x =
134	130	126	115	114
123	127	132	126	113
122	132	118	144	141
123	125	149	131	143
129	140	121	145	134
122	135	113	123	129
128	127	118	123	119
134	132	132	135	126
130	141	122	142	133
132	129	120	129	139
Counting starts at 1.
Report the entry in the bottom-right corner.
A: 139
Report the entry in row 1 and column 1.
A: 134
Report the largest entry.
A: 149
Report the entry at row 3, column 1.
A: 122
The top entry of the column that holds the largest entry: 126
Report the bottom entry of the column that holds the largest entry.
A: 120
Report the entry in the bottom-left corner.
A: 132
The top-right entry: 114
Report the entry at row 1, column 2.
A: 130
Report the entry at row 2, column 1.
A: 123

Read these off the array that follows.
1) The 1st entry, reading row by row?
2) The smallest entry in the first row?
3) The entry in the bottom-right corner?
4) The second smallest entry?
5) The entry directly below the largest entry?
6) The entry just left of 130?
7) The 2nd entry from the end, reading row by row?
8) The entry in the bottom-left corner?
[[128 126 122 118]
 [133 131 128 131]
 [117 125 129 143]
 [121 120 136 125]
 [125 130 115 135]
 [140 126 127 105]]
1) 128
2) 118
3) 105
4) 115
5) 125
6) 125
7) 127
8) 140

[[125 131 126 129 132 128 122 126 130 123]
 [126 125 128 124 131 130 130 126 126 124]
 [124 128 108 129 130 130 131 127 131 126]
 [129 131 120 127 137 128 128 129 126 123]
 [128 128 123 127 124 125 133 126 126 125]
 [125 129 129 127 125 133 128 129 126 126]
 [126 128 130 133 128 126 122 124 130 134]
 [127 129 125 127 122 130 129 134 129 128]
 [128 127 144 131 130 127 129 126 125 114]
 [130 127 110 132 132 131 125 129 130 133]
 [124 128 136 123 128 124 127 135 126 129]
 [129 128 125 126 129 132 130 131 126 141]
 [130 129 118 128 132 132 131 128 125 126]
 [126 129 124 128 125 132 132 129 130 129]
 [132 128 104 123 130 134 128 129 127 141]
 [128 128 102 128 122 129 132 126 129 135]]
Indices start at 1.
The entry at row 3, column 1: 124
The entry at row 1, column 2: 131
What is the top entry of the column that holds the largest entry?
Answer: 126
What is the entry in row 2 and column 2?
Answer: 125
What is the top-left entry?
Answer: 125
The entry just right of the smallest entry: 128
What is the entry in the bottom-left corner?
Answer: 128
The entry at row 2, column 1 -> 126
The minimum is 102
What is the entry just left of 108?
Answer: 128
The entry directly below the largest entry: 110
The entry in the top-right corner is 123
The entry directly above the smallest entry -> 104
What is the entry just right of the largest entry?
Answer: 131
What is the bottom-right entry?
Answer: 135

Questions about the array below.
1) Give the largest entry in the last row.
2) Give the largest entry in the first column.
3) Give the entry in the top-left corner.
4) Give the second entry in reading order.
5) Give the entry in the bottom-left corner.
6) Give the entry directly above 125.
7) Give the 2nd-last entry, reading row by row.
8) Give the last entry, reading row by row.
array([[115, 131, 138, 133],
       [120, 138, 125, 131],
       [141, 138, 136, 126],
       [111, 133, 113, 133],
       [133, 138, 139, 138],
       [147, 130, 134, 116],
       [100, 102, 134, 150],
       [145, 116, 145, 119],
       [135, 130, 122, 131],
       [134, 139, 129, 119]])
1) 139
2) 147
3) 115
4) 131
5) 134
6) 138
7) 129
8) 119

Questions about the table below.
1) What is the first entry, reading row by row?
2) What is the entry in the top-right corner?
3) What is the entry in the bottom-left corner?
4) What is the maximum?
5) What is the entry just left of the centre entry?
6) What is the third entry on the main diagonal?
7) What is the entry directly below the centre entry?
8) What is the entry just left of the smallest entry?
[[139 133 103 109 112 137 146 119 136 149 127]
 [128 128 128 128 128 128 128 128 128 128 128]
 [106 120 129 130 129 119 131 125 135 119 135]
 [141 136 133 135 109 140 130 120 131 132 127]
 [134 129 108 111 125 130 139 126 131 143 126]]
1) 139
2) 127
3) 134
4) 149
5) 129
6) 129
7) 140
8) 133

Read these off the grid that follows.
1) The entry in the top-left corner?
2) The maximum?
3) The 3rd-last entry, reading row by row?
4) The last entry, reading row by row?
5) The third entry on the main diagonal?
6) The entry directly below the smallest entry?
7) The last entry of the largest entry's row?
8) The entry in the bottom-left corner?
145,123,107,157,129,106,120,122,127
116,106,114,155,119,140,120,120,112
144,129,134,121,130,107,123,126,140
113,108,115,153,121,145,118,118,111
139,134,135,126,131,107,112,116,150
143,143,109,151,135,101,120,121,121
140,128,122,129,129,100,145,143,126
146,131,133,123,132,110,120,123,140
104,121,134,120,123,149,128,127,106
120,132,139,107,123,123,148,146,115
1) 145
2) 157
3) 148
4) 115
5) 134
6) 110
7) 127
8) 120
